Here are a small network's activations along a few directions, averaged over the inputs that share one value of a field.
Related values have similar rows: they may be neighbours, one step apart, or belong to one group.
In the rows, 500 means zero.
Random noise pushes rows far along 9 fixed directions. That doesn't count. These rows show it; they differ only by the noise:
[636 705 640 261 394 562 500 267 264 726 396 616 516 217 615 346 503 741
 148 369 560]
[405 552 448 588 514 492 691 613 465 325 687 485 556 634 310 537 581 552
 465 428 553]
[420 460 694 321 616 455 482 460 412 599 445 404 377 411 615 598 652 350
 517 476 430]
[570 664 496 452 415 505 585 506 558 526 354 662 598 370 565 367 275 652
 400 399 648]
[559 464 346 648 440 361 342 610 359 278 741 412 464 588 630 636 428 429
 337 567 369]
[490 533 459 508 640 648 517 379 329 508 836 453 542 627 365 795 613 468
 453 612 489]
[428 559 647 483 329 299 478 670 543 475 269 564 389 402 598 123 462 644
 409 276 554]
[508 464 589 432 516 475 531 387 497 542 352 561 389 494 402 423 471 517
 513 386 481]
[589 517 586 428 472 479 340 304 402 598 420 629 397 499 506 433 370 559
 397 453 453]
[357 595 450 496 473 227 762 784 368 226 798 403 613 507 538 411 649 476
 154 327 427]
[332 578 837 353 607 297 293 425 386 437 521 777 428 846 482 535 352 347
 523 449 395]


Field BER:
tona: [801 546 177 595 409 596 524 340 365 216 570 591 727 547 540 886 207 442
 399 659 403]
sanu: [615 528 313 460 554 627 608 440 654 654 521 504 699 325 529 482 409 500
 458 586 567]
pumu: [339 535 613 491 555 526 553 660 878 689 287 581 647 472 472 270 529 518
 794 522 653]
vekot: [408 511 664 378 521 361 415 556 274 362 545 487 438 561 686 607 570 294
 424 522 363]
rugur: [545 665 537 642 292 483 382 801 635 219 205 661 672 611 825 607 182 533
 740 594 713]
guda: [423 565 652 251 615 483 574 419 539 788 496 558 548 354 612 356 519 484
 413 472 548]
goze: [509 447 522 478 476 341 480 402 599 501 402 637 464 621 382 314 392 490
 498 422 365]
tuta: [425 400 636 346 615 397 318 449 428 579 564 379 531 503 696 606 735 236
 500 658 232]
san: [506 582 449 515 423 621 494 454 478 706 618 545 525 408 390 235 526 765
 337 440 644]
BER is arranged as 3 separate groups.
Q: Which other values are in the same group as pumu? Give them in the order they are listed.
A: tuta
Q: Which other values are in the same group as sanu? Give them in the order they are listed.
A: tona, rugur, goze

Field ZIRIM:
zofi: [559 574 490 636 438 558 325 407 541 562 557 638 578 703 499 452 344 625
 530 600 522]
rikik: [470 348 598 554 393 476  35 671 637 772 420 363 319 260 780 299 559 583
 630 654 531]
zevin: [453 601 721 434 315 472 535 614 479 340 103 690 536 454 487 407 554 682
 583 400 601]
kem: [646 571 344 530 482 544 765 372 447 321 431 702 741 646 310 555 273 534
 380 390 501]
rira: [813 521 270 671 352 579 473 475 577 449 393 543 484 330 614 504 120 656
 444 497 674]
las: [373 464 408 580 632 498 479 518 540 531 838 431 448 654 335 505 525 394
 531 544 461]
tol: [409 537 618 507 365 480 490 673 492 487 283 398 435 478 542 310 781 587
 552 378 556]
pon: [409 465 575 439 508 449 660 481 543 493 400 537 371 432 323 343 568 567
 518 366 515]
tav: [615 490 284 535 475 522 667 330 614 541 466 561 496 477 327 316 287 577
 424 388 499]
ZIRIM is arranged as 3 separate groups.
Q: Which other values are in the same group as kem? Give them in the order they are listed.
A: zofi, tol
Q: Which other values are in the same group as pon? Give them in the order they are listed.
A: rira, las, tav
